A small network was shown many inputs. Here are its activations along a few directions, one row for each input.
Each table varies a few parts of the input and shows all the possible inputs, shuffled.
A made-up example of a description, with smaller parts first: one of 3 separate values, together with either a single point or one of 11 places around a ring or (one of 4 places along a line, together with one of 8 places around a ring).
Shared parts are said once, and a part with two or three values counts as separate values.
In the rows, 128 means zero.

Other details of the inputs shift rows strongly along two fixed directions, in all tables alike. That doesn't count.

Rows:
R1: [120 154 130 113 105 164 157 110 129 118 152]
R2: [121 160 142  98 113 149 156 129 151 150 142]
R3: [159 116 108 140 178 162 124 184 109  78  55]
R4: [129 161 142 147  97 134 169 113 143 138 140]
R5: [119 146 155 131  98 134 165 140 149 153 142]
R6: [162 129 119 114 178 146 117 205 127  83  58]
R7: [115 153 151 131 107 128 170 136 151 152 140]
R8: [114 147 139 147 101 142 173 116 129 119 150]
R9: [160 116 132 146 163 131 127 216 126  86  58]
R10: [120 124 109 111 106 146 177 124 125 128 155]
R11: [133 149 134 130 117 152 144  96 140 148 140]
R12: [122 148 144 112 124 155 161 124 149 162 142]
R13: [130 147 135 115 122 147 165 129 140 169 148]
R14: [ 56  86 160 109 105  41  75  55 131 167 194]
R15: [108  68 126 149 144  56  22 115  98 100 106]
R16: [119 119 137 103 130 136 161 129 129 152 151]
R17: [158 128 106 126 167 157 118 189 111  67  55]
R18: [146 154 110 129 101 145 164 112 143 147 153]
R19: [146  98 108 150 163  67   9  91 106 135 109]
R20: [119 140 143 147  91 148 168 121 126 120 152]
R21: [173 116  96 128 177 136 127 211 128  94  69]
R22: [110 122 145 100 133 144 157 124 139 146 145]
R23: [135 153 147 146  87 140 165 117 140 138 142]
R24: [132 141 119 113 115 128 150 131 147 161 154]
R25: [128  84 104 152 167  77  12  96  94 117 118]
R26: [186 159 108 141 161 153 105 177 128  84  53]
R27: [ 80  88 113 122 101  58  46  26 115 160 213]
R28: [103  74 122 150 154  51  27 110 100 100 103]
R29: [120 137 131 129 121 158 149 100 124 129 151]
R30: [119 124 125 113 116 155 177 117 114 136 149]
Description of these inputs: one of 5 places around a ring, together with either one of 2 separate values or one of 4 places along a line.
- Changing only the place on the ring of 5 turns R18 into R27. The same change can be made to R11. Which row results? => R29
- Which other rows agree with R7 in the place on the ring of 5? List them by row number. => R2, R5, R12, R13, R24
- Change only the place on the ring of 5 in R16. List by row number the other rows that result. => R13, R19, R25, R30
- A walk changes only the place on the ring of 5. It starts at R15 and steps to R20. List the rest of the walk in order. => R23, R5, R9
- Change only the place on the line of 4 in R22. List by row number the other rows that result. => R6, R16, R21

Rows:
R31: [135 125 127 147 136 110  91 134 120 114 106]
R32: [119 140 140 131  98 129 149 109 136 137 141]
R33: [119 137 140 106 120 134 148 115 139 147 147]
R34: [125 114 115 128 145 108 106 146 125 112 114]
R35: [121 134 124 109 121 132 134 133 136 132 136]
R36: [127 120 132 130 140 124 118 134 129 143 122]
R37: [132 130 119 139 136 117 120 127 124 121 121]
R38: [124 141 136 136 115 132 134 125 126 127 136]
R39: [137 138 120 129 133 125 110 125 128 127 118]
R40: [130 125 120 135 134 131 115 125 112 117 122]
R41: [117 134 130 125 108 140 150 105 121 135 148]
R42: [131 108 128 126 150 119 105 136 115 115 108]
R43: [120 127 128 127 118 140 136 109 120 128 146]
R44: [115 126 129 114 108 131 149 128 134 146 155]
R45: [115 125 137 119 128 120 146 120 133 137 143]
R46: [120 132 131 127 115 135 151 108 139 134 156]
R47: [136 132 125 134 114 128 140 121 132 141 130]
R48: [106 123 129 110 108 138 151 120 126 131 152]
R49: [124 110 127 118 133 124 123 131 118 119 125]
R50: [140 134 116 133 145 121  93 131 122 120 111]
R51: [124 119 138 125 127 116 119 138 128 122 124]
R52: [127 131 131 108 125 130 137 130 135 134 134]
R53: [125 137 137 135 116 135 134 125 130 126 137]
R54: [128 141 127 121 113 128 134 106 138 140 134]
R55: [136 122 116 142 148 115 103 133 123 113 115]
R56: [119 137 128 129 108 125 156 105 136 138 144]
R57: [144 123 117 144 140 115  99 136 120 127 111]
R58: [136 128 128 133 121 138 135 124 134 137 141]
R59: [119 131 129 125 104 137 153 101 126 135 142]
R60: [127 121 142 129 135 117 117 138 128 123 117]
R61: [124 108 126 131 154 121  97 133 115 119 104]
R62: [125 117 126 135 157 112 107 138 127 123 107]
R63: [133 114 127 123 132 117 121 139 126 135 128]
R64: [121 137 135 115 133 137 135 125 137 143 129]
R65: [121 126 141 116 117 131 152 121 134 153 151]
R66: [195 171 114 144 145 234 237 226 132  74  63]
R67: [121 124 141 133 137 123 115 137 129 128 114]
R68: [106 131 140 116 102 129 148 127 136 133 151]
R69: [135 126 116 143 147 113 104 133 119 114 114]
R70: [138 129 120 139 133 124 113 133 120 132 125]
R71: [137 131 123 126 133 132 109 121 135 125 127]
R72: [119 135 143 130 105 139 144 112 139 133 153]
R73: [142 121 119 141 140 121 102 133 122 128 122]
R74: [131 111 121 127 149 106 109 143 124 114 112]
R75: [135 135 122 127 134 130 110 122 130 127 127]
- Describe the family of inputs behind these rows. => one of 5 separate values, together with either one of 4 places along a line or one of 5 places along a line
- Changing only the choice among 5 separate values turns R64 into R36. The same change can be made to R33. Which row results? => R65
- Changing only the choice among 5 separate values turns R67 into R61. The same change can be made to R53. Which row results? => R43
- Change only the place on the line of 5 in R56. List by row number the other rows that result. => R37, R46, R55, R69

Rows:
R76: [162 168 114 154 168 188 165 179 125  94  75]
R77: [105 161 123 105 105 136 157 100 144 153 171]
R78: [138 143 129 140 132 111 102 159 137 124 107]
R79: [155 111 125 154 159 128 113 129 125 124 111]
R80: [108 166 133 116 112 147 153  85 144 159 163]
R81: [171 168 130 151 121 162 169 174 141 109  71]
R82: [169 124  96 140 138 112 110 157 121 123  93]
R83: [ 91 106 145  86 100 147 168 111 141 143 163]
R84: [120 107 122 136 118  52  39 105 124 129 117]
R85: [102 138 124 107 107 131 169  97 146 132 177]
R86: [142 118 105 127 120 130 103 146 115 103 113]
R87: [133 133 127 143 106 145 165 100 123 152 148]
R88: [140 146 139 150 139 122  98 142 138 131 100]
R89: [111  69 125 120 161  64  54 112 118 148 127]
R90: [186 155 108 148 135 170 175 168 132 125  80]
R91: [170 142 111 161 159 173 172 204 113 103  93]
R92: [105  82 143 127 156  58  44 130 126 123 104]
R93: [ 97 116 150  85 105 146 160 114 136 149 165]
R94: [118  97 116 148 127  55  38 122 117 111 112]
R95: [124 129 138 159 138 118 108 156 117 107 116]
R96: [132 137 144 162 143 128 102 141 127 120 104]
R97: [144 133 115 120 135 136  91 151 127 122 115]
R98: [110 133 122 124 101 135 165 117 135 166 186]
R99: [135 134 120 113 177 120 104 161 116 118  88]
R100: [119 175 144 129  85 174 225 163 152 137 158]
R101: [131 119 125 140 141 142  98 149 107 104 125]
R102: [ 96 150 119 114 107 137 159 106 137 143 178]
R103: [187 148 120 144 152 171 176 171 144 122  89]
R104: [146 124 122 159 157 135 107 136 118 136 115]
R105: [122 119 119 131 149 123 120 123 100 109  83]
R106: [118 151 125 132 111 149 163  90 124 129 140]
R107: [120 141 162 141 110 140 162 108 146 132 146]
R108: [117  87 139 155 150  63  44 117 115 101 121]
R109: [151 111 115 126 146 132  98 161 127  91 108]
R110: [126 174 111 113  87 177 235 136 139 122 151]
R111: [ 84 120 133  92 116 133 180 101 145 140 159]
R112: [ 91 149 132 124 110 143 166  98 123 136 181]
R113: [114 149 127  99 107 128 163  93 151 140 168]
R114: [ 88 127 116 102  90  77  96  47 131 157 180]
R115: [140 120 113 143 165 123 114 143 116  82 105]
R116: [154 132 116 147 153 129 102 137 129 147 109]
R117: [117 118 136 126 109 140 179 109 109 156 134]
R118: [119 147 150 145  92 137 160 106 132 135 138]
R119: [120 122 142 119 109 154 156 117 125 117 164]
R120: [150 147 133 137 115 185 239 159 134 124 150]
R121: [139 127 130 143 148 152  90 135 116 116 111]
R122: [148 136 125 132 144 146  85 136 127 127 106]
R123: [ 96 116 154 111 109 124 171 134 150 134 136]
R124: [135 131 145 127 158 110 105 177 125 124  87]
R125: [103 136 161 109 112 126 164 138 141 150 143]
R126: [102 136 154  83 108 147 151 117 128 163 167]
R127: [107  85 141 147 141  64  46 108  99 120  86]
R128: [119 129 130 123  90 153 157 114 112 120 158]
R129: [122 125 122 110 166 117 113 147 123 119 101]
R130: [184 148 116 120 143 179 160 197 141  88  80]
R131: [136 120 130 142 136 104 110 156 139 102 113]
R132: [138 128 123 143 163 129 110 116 127 103 106]
R133: [125 146 148 118  98 122 160 126 157 136 149]
R134: [103 131 120 119 109  92  89  47 129 153 155]
R135: [181 140  91 150 138 162 178 202 123 100  82]
R136: [127  99 108 136 148  67  36 110 121 154 136]
R137: [ 64 101 141  88 120  82 106  60 133 160 181]
R138: [121  78 123 123 172  66  44 126 111 147 115]
R139: [100 116 136 109  84 104  80  41 128 167 177]
R140: [147 117 135 136 147 146 102 126 124 105 112]
R141: [112 139 143 142  86 129 168 121 123 123 149]
R142: [134 123 113 129 137 138  95 157 121 111 123]
R143: [160 127 104 123 127 129  93 153 120 103  92]
R144: [146 122 123 142 130 145 100 125 111 107 102]
R145: [112 110 144 109 111 109  78  59 139 154 168]
R146: [150 107 108 139 147 113 117 149 130 119 125]
R147: [117 125 126 135  91 133 177 101 115 149 176]
R148: [127 153 132 116 124 142 157  92 149 137 144]
R149: [157 134 140 148 149 117 101 147 144 110  84]
R150: [129 106 132 124 133 138 110 132  97 112  89]
R151: [162 115 114 129 162 165 189 206 136 107  72]
R152: [109 128 148  89 115 151 156 131 130 146 152]
R153: [ 75 113 124 122  97  85 104  45 110 140 190]
R154: [149 118 123 124 172 118 110 172 115 139  96]
R155: [129 131 130 110 101 126 168 103 150 163 176]
- Describe the family of inputs behind these rows. => one of 4 separate values, together with either a single point or one of 4 places along a line or (one of 3 separate values, together with one of 5 places around a ring)
- Changing only the choice among 4 separate values turns R154 into R99. The same change can be made to R117. Which row results? => R105
- Changing only the choice among 4 separate values turns R125 into R152. The same change can be made to R107. Which row results? => R140
- Changing only the choice among 4 separate values turns R103 into R145. The same change can be made to R136. Which row results? => R97
- Change only the place on the ring of 5 in R142. List by row number the other rows that result. => R97, R101, R121, R122
- A walk changes only the place on the line of 4. It starts at R111 and steps to R137. List the rest of the walk in order. => R129, R99
- Change only the choice among 4 separate values in R89. List by row number the other rows that result. => R92, R93, R137
